Here are a small network's activations along a few directions, averaged over the inputs that share one value of a field.
Related values have similar rows: they may be neighbours, one step apart, or belong to one group.
(in the rows, 500 means zero)
Random noise pushes rows far along 2 fixed directions. That doesn't count. These rows show it; they differ only by the noise:
[561 408 508 545 710 449 460 489 506 473 517 483 407 366 530 495]
[499 484 542 485 586 603 435 458 584 471 482 335 380 483 589 501]
[494 536 534 481 551 691 460 367 660 466 434 185 320 466 700 504]
[475 419 575 462 592 507 371 623 473 481 559 557 487 577 398 498]


LAK, 15 values:
nit: [465 512 590 475 591 585 420 504 535 482 479 444 424 572 536 530]
givu: [423 598 477 471 403 713 533 217 600 375 497 122 330 416 902 620]
dola: [536 361 402 619 608 327 702 410 493 511 517 614 552 393 464 570]
girep: [533 468 557 477 505 497 557 674 359 578 504 627 487 405 383 467]
pirak: [594 518 284 610 585 377 626 479 484 479 554 545 604 340 521 413]
refir: [535 536 401 441 360 654 617 353 621 550 515 519 562 556 604 501]
femib: [520 510 492 432 303 625 670 434 676 473 412 359 560 567 633 546]
gaf: [421 458 690 523 523 377 341 648 390 569 518 587 565 657 399 441]
zaviv: [487 529 498 358 438 377 433 502 408 565 625 599 521 484 355 508]
kez: [353 561 473 359 365 611 416 461 576 403 542 395 427 681 706 587]
dek: [510 559 584 454 448 514 482 561 458 721 427 532 553 499 430 580]
zur: [508 716 558 515 285 652 426 527 480 480 436 470 539 731 308 506]
kovim: [408 541 403 522 467 482 642 442 566 443 397 518 650 515 496 408]
sede: [520 477 460 563 489 398 394 582 381 339 441 568 520 561 467 373]
vemez: [534 471 539 587 436 386 470 686 423 637 562 712 546 459 222 463]
LAK is arranged as 3 separate groups.
Which other values are in the same group as zur? Give them in the order they are listed.
Answer: girep, zaviv, dek, vemez
Which other values are in the same group as femib? Give them in the order they are listed.
Answer: dola, pirak, refir, kovim

TESAL, 13 values:
lomel: [436 602 499 521 225 665 467 525 543 585 461 457 539 744 390 473]
rafe: [455 490 413 496 549 514 447 418 622 446 550 489 543 436 693 425]
teloz: [519 599 573 444 449 603 605 562 621 455 488 360 573 434 483 512]
denin: [490 396 382 423 551 361 438 572 371 382 603 727 619 565 449 512]
bam: [602 474 570 512 616 613 463 428 582 551 460 367 340 465 577 480]
valun: [707 567 334 679 702 289 642 128 576 550 420 400 387 122 639 450]
fuvez: [499 497 426 611 259 581 639 456 565 419 421 423 503 512 503 521]
fomu: [607 443 452 581 507 410 516 474 465 525 568 511 384 319 596 538]
losi: [460 613 600 451 595 619 411 388 567 459 396 323 413 582 582 561]
rodez: [375 497 522 394 484 549 380 540 369 532 541 499 402 460 542 515]
zame: [520 513 520 410 506 572 669 519 548 714 441 498 490 435 508 510]
zate: [500 419 439 552 577 408 657 388 521 365 505 428 505 484 608 593]
zapav: [426 519 664 520 532 484 345 686 399 491 463 518 538 633 397 413]
TESAL is arranged as 5 separate groups.
Which other values are in the same group as losi? Give them in the order they are listed.
Answer: bam, zapav
Which other values are in the same group as lomel? Give them in the order they are listed.
Answer: valun, fuvez
Which other values are in the same group as teloz? Give them in the order they are listed.
Answer: zame
Which other values are in the same group as rafe? Give them in the order they are listed.
Answer: denin, zate

NAKUZ, 10 values:
fotuz: [521 540 527 582 503 520 477 524 509 573 471 525 527 562 411 447]
lig: [353 523 645 465 572 521 266 584 467 444 553 484 514 692 495 506]
voz: [625 397 440 535 625 232 675 574 406 567 567 758 608 302 372 491]
fum: [568 503 389 641 520 514 684 310 602 495 401 417 469 338 547 485]
pepu: [399 527 632 408 373 651 338 609 462 465 436 419 494 830 390 488]
lela: [589 508 463 610 699 439 546 316 512 538 468 347 272  85 762 525]
todus: [551 415 330 539 460 239 544 524 352 419 618 780 648 491 320 522]
bup: [592 487 527 510 574 387 534 580 435 590 552 633 518 387 383 512]
tutez: [502 327 597 452 754 376 395 629 400 435 578 685 497 481 431 560]
nog: [420 587 394 374 181 758 565 489 644 481 466 359 554 630 682 450]
NAKUZ is arranged as a 2 by 5 grid.
What is the length, in steps, of the shortest route from lela to nog?
Answer: 3
Which values are neighbours of lig? Give them in the order they are listed.
Answer: pepu, tutez
A value of NAKUZ combines one of 2 hidden first parts with one of 5 second parts; all combinations occur once.
voz and tutez share the first part; voz and fum share the second. Which value has the first part of fum and the second part of tutez?
Answer: lig
todus and pepu share the first part; todus and nog share the second. Which value has the first part of nog and the second part of pepu?
Answer: lela

TUREM, 20 values:
gofu: [486 453 539 541 709 490 448 348 593 416 493 434 403 370 803 548]
kabuk: [448 462 394 438 442 448 445 527 481 325 566 582 649 644 505 510]
vug: [709 507 561 589 657 358 505 524 450 622 543 502 424 305 327 420]
zul: [532 605 610 579 533 451 479 493 545 552 358 285 309 372 542 416]
buli: [438 392 485 462 639 479 445 502 606 440 552 390 509 524 719 467]
mude: [534 450 444 405 370 502 567 683 466 590 486 715 787 560 322 454]
zel: [376 450 611 557 703 446 380 513 426 433 500 523 451 503 560 535]
vib: [511 568 605 496 690 423 359 518 385 601 493 465 402 459 529 568]
lim: [579 489 143 865 584 375 653 254 579 436 465 411 415  69 793 501]
lati: [450 536 651 386 454 728 306 406 530 629 471 361 340 644 498 436]
gef: [563 438 358 612 435 479 667 461 546 506 494 700 619 455 421 493]
rakal: [465 510 457 486 311 437 645 544 497 377 494 596 617 678 342 482]
gobo: [315 519 455 340 174 677 388 578 403 424 608 483 709 983 410 444]
meze: [394 453 501 303 325 596 432 557 505 314 549 438 551 764 563 558]
zok: [503 286 400 463 667 280 446 583 370 404 683 776 547 400 506 582]
rimed: [530 496 484 462 446 411 701 638 355 636 532 682 446 394 288 508]
zan: [501 490 644 481 712 407 374 413 518 487 465 411 442 475 479 599]
tuno: [573 529 552 567 532 539 583 560 477 643 450 469 415 469 363 458]
kip: [565 654 511 517 396 560 632 503 533 580 494 594 589 382 447 556]
raka: [565 632 585 485 313 764 538 486 635 592 363 380 438 508 461 460]
TUREM is arranged as a ring.
A walk along TUREM starts at zan and steps to its neighbour zel. Put gofu, vug, vib, lati, gobo, meze in the order it reaches them.
Answer: gofu, meze, gobo, vug, lati, vib
Which values are neighbours of rimed? Give them in the order they are listed.
Answer: kip, raka
Which values are neighbours of rakal? Give them in the order they are listed.
Answer: lim, gef
What is the length, in steps, of the shortest route from buli to zul?
Answer: 6

MIZOL, 9 values:
karun: [571 493 493 610 860 255 458 403 459 455 513 530 497 258 568 448]
gozun: [432 440 513 451 351 497 509 754 416 547 557 751 674 643 302 458]
sof: [342 498 656 362 450 744 322 565 582 456 515 361 426 743 610 564]
mago: [353 552 699 334 278 750 358 684 513 534 501 443 505 846 346 556]
pone: [569 576 486 454 420 531 531 538 504 542 467 472 535 515 466 451]
kas: [396 635 624 400 306 727 346 493 525 462 428 222 391 741 540 533]
finol: [541 512 301 598 465 496 696 263 626 414 436 359 494 356 729 478]
nuso: [446 555 439 403 285 559 544 468 565 493 547 501 602 683 443 522]
kosim: [494 429 535 541 514 418 453 615 391 614 569 735 526 512 280 509]
MIZOL is arranged as a line.
What is the length, in steps, of the shortest route from sof to nuso?
Answer: 7
Which values are neighbours of kas? Give them in the order they are listed.
Answer: karun, mago
